These are the activations of a small neural network, seen along a few directions. Each row is one input.
In each table, some parts of the input vary, and every possible input appears once, in random order.
A made-up example of a description, with smaller parts first: line(6) and (point or ring(9) or (values(3) and ring(8))).
Shared parts are said once, and a part with two or three values counts as separate values.

Other details of the inputs shift rows strongly along two fixed directions, in all tables alike. That doesn't count.

Rows:
x1: [-35   9 -29  34 -47  -1  -7  31   4  25  67]
x2: [ 28 -25  39  -6  31  36 -13 -50 -21 -35 -46]
x3: [  1  17 -32  48 -25 -14 -19  27  22   2 -27]
x4: [ 13 -41  35  -1   8  42  26 -60 -28 -22 -42]
x5: [ 58   7   2 -16  30   1  15  20  -6  19  15]
x6: [ -4  -6  25 -16   3 -38   0  23  17 -21  12]
x7: [ 10 -16 -24   6   0  41  23 -47 -25 -14 -21]
x8: [-26  -5 -23  17 -22  17 -30  16  18  31   6]
x9: [ 47 -49  18   3  76 -34  12  10 -29  -7  13]
x10: [-20 -15  66 -64  -7  35   9 -19 -28  -7 -60]
x11: [ 20 -14 -23 -24  27 -12   1 -39  -6   3  10]
x12: [ 15 -20  47 -43   6   7  32 -84 -32   1 -60]
x13: [-28 -50 -13  20   1 -33   6  52   6  44  56]
x14: [ 24  18   5 -22  14  71  -6 -74 -35 -42 -87]
x15: [ -8 -24  -6  33  15 -40 -25  69  -2  33  45]
x16: [-22   6 -11   6 -45  27  21 -27   9  -5 -74]
x17: [ 22  40 -64  -6   3  36 -11   4  -5  -9  25]
x18: [ 14 -36  44 -15  23 -65  15  47  -5 -12  -1]
x19: [-19  11 -33  29 -29  -1 -49  46  10  12  56]
x20: [-25  24   8 -17 -18   0  10 -12  17 -25 -22]
x21: [ -9 -45 -24  19   8 -59  -3  45  47  20  40]
x22: [ 24 -33  30 -85  63   7  47  -9 -23  -5 -10]
x23: [  2  55 -73  31 -57  33 -47 -70  11  -1   7]
x24: [-35  -6   0  10  26 -39  -5  37  22  33  74]
x25: [ 19  64 -76  21 -46  85  -6 -13  32  -8  14]
x26: [-36  27 -57  51 -71  51 -21  -2   9  33 -12]
x27: [ 10  15  -1 -37  -9  53  29 -93 -41 -12 -83]
x28: [ 31   2  11 -41  37  12  -1 -60 -26 -14 -50]
x29: [ 22 -40 -14  -8  41  -1   5 -19  -7  -9  22]
x30: [  -1  -16   51  -38   14    5   10  -21    6  -17 -103]
x31: [-25 -23   7   0   2 -33 -13  46  15  23  82]
x32: [ 19 -76  42   4  29 -42  19 -27  -7  13  33]
x33: [ 47  -8 -36  -8  31 -20  -6  37  25  29  77]
x34: [-10 -39  43 -38  19 -57  25  22  17 -11  22]
x35: [-22  -3 -52  36 -54 -26   4  31  21  -2  45]
x36: [-18  37  48  -4  17   8   5   4 -23   7 -35]
x37: [-10  14 -17  43 -19   9 -36  33  -1  30 -10]
x38: [-24  79 -49  36 -57  24 -32  -5  27 -32  -8]
x39: [-34  28 -27  27 -27 -20  27  -2  23   1  11]
x40: [ 38   2 -42   9  42 -28   8  52 -11  11  71]
x41: [ 51 -32  28 -35  63  -7  29  32  21   7  31]
x42: [-35   3  42 -22  -6  18  29  -9 -19  10 -17]
x43: [ -6 -46  63 -63  18 -30  32   1  -2 -22 -37]
x44: [-22   6  10  -9 -10  31 -29   4  -8   4 -39]
x45: [ 33   7   1 -57  11  42  22 -27  -1   7 -17]
x46: [ -8  19  52 -13  -6  14  -6  13 -31  -1 -27]
x47: [ 24  52 -19  58 -42  48 -46 -62 -22 -25 -43]
x48: [-14 -60  53 -43  19 -31  55   0  -8  -4 -52]
x49: [-23  -5 -13  11  19 -66  11  32  42   6  59]
x50: [-28  30   3  -6 -59  26  27 -29  -4 -25 -46]
x51: [ 12  -3  29 -14  -8  79  -4 -86 -24 -42 -80]
x52: [-11 -59  25 -31  29 -55  19  27  19  -2   1]
x53: [-20  43 -26  50 -16 -10 -33  49   2  14  55]
x54: [-16   2  31 -12  -1   1 -18  23  -4   3  17]
x55: [-25 -43 -12   7  10 -32 -19  51  17  34  58]
x56: [-30  -2 -15  14 -47  17  -2  18 -10  18  21]
x57: [-14  19  15  -3  18 -36   8   8  23 -13  -5]
x58: [ 34  30 -75  50   5 -19 -31  -3  -9   5  42]
x59: [-26  34  25 -12  -5  28 -19  -2  -7  -6 -17]
x60: [-31  19 -45  37 -37 -30  10  22  27   0  51]
x61: [ 55  16  55 -42  34  51  46 -13 -18 -17 -69]
x62: [  0  35  19   5 -27  -6   2   8  -5 -29 -35]
x63: [-13  10 -37  23 -25  -9 -24  19  27 -15 -10]
x64: [-11  57  -7  29 -13 -15   2   8  12 -16 -21]
x65: [-24  41 -53  46 -52  50 -60   7  18  20 -16]
x66: [ 33 -39  31 -27  53 -59 -13 -26  -5  13  25]
x67: [ 22  76 -66  59 -51  25 -54 -49 -10  -5  -8]
x68: [-23   7  34  -8  34 -20  -6  20   4  18  20]
x69: [ 45 -53  70  -5  65  -6  12 -22 -37 -24 -37]
x70: [-31 -13   3   3  16 -35 -11  43  18  24  78]
x71: [ -3 -17   4  24   3 -39 -24  70  -9  24  58]
x72: [  0   9  28   1  15 -47  11  31   6 -17   1]
x73: [ 33 -57  47  -3  50 -45 -20 -21  -3  -1  25]
x74: [ 14  56 -77  33 -56  86  18 -15  20   0  12]
x75: [  8 -43  34  -7  35 -63  14  45   1  -3 -14]
x76: [ 24  22 -54  -1 -28  43  23 -11   6  23  24]
x77: [ -2 -10  11 -13  -6 -27  -7  22  11 -23  -7]
x78: [ 15 -32  17   7   7  -8 -20 -45   3  -6  14]
x79: [  2  52 -67  -8 -40  83  24 -36 -24 -10 -24]
x80: [-40  12  40 -17   2  13  35 -17 -16  20 -23]
Each input here is: line(4) and (values(3) or ring(5) or (values(2) and line(6))).
Question: The inputs of x45 and x5 match in every part but the line(4) part. If x31 is changed in the same way as x45 into x5, which row does it become?
Answer: x46
Question: The inputs of x54 and x1 match in every part but the line(4) part. If x6 is changed in the same way as x54 into x1, which row does it become?
Answer: x50
Question: Change only the values(2) part in x24. List by row number the other rows that result.
Answer: x49
Question: Change only the line(4) part in x60. List by row number the other rows that result.
Answer: x20, x38, x72
Question: Change only the values(2) part in x46. List by row number the other rows that result.
Answer: x62
Question: Change only the line(4) part in x27. List by row number the other rows that result.
Answer: x11, x28, x58

Rows:
x81: [-19  41 -89  90 -73   1 -64  -3  25  15  29]
x82: [-14 100 -45   7 -79  89 -15 -15  -7  -7 -44]
x83: [ -3  26  38  -8  -9  49 -18 -30 -15 -25 -73]
x84: [  38    3   53  -82   38   54   23 -102  -41  -26  -87]
x85: [ 13  12   1  21   2 -25 -29  37   0  -3  29]
x86: [  15  -32   14   19   64 -100   -4   77   19   11   77]
x87: [-16 -82  48 -32  35 -72  51  21  17  13  43]
x88: [  28   31 -110   94  -23   19  -27    9    4   19   98]
x89: [ 47 -53  44 -71  51  17  44 -41 -21 -23 -70]
x90: [-14 -20  -6  37 -14 -44 -13  -1  18 -13  25]
x91: [  3 -38  46 -46  67 -66  49  62  10  18  37]
x92: [-32  90 -68  33 -84 108 -30 -18  17 -10 -26]
x93: [ -20  -14   69  -67   -8   38   43  -60  -30    7 -109]
x94: [ -6 -44 -12  33  30 -72 -28  54  11  16  75]
x95: [-20 -21  19 -29   1   4  17   9  -7   8  -5]
Question: Describe the family of inputs behind these rows.
Answer: values(3) or (values(2) and line(6))
Question: List by row number the other inputs of the same sort as x86.
Answer: x81, x82, x83, x85, x87, x90, x91, x92, x93, x94, x95
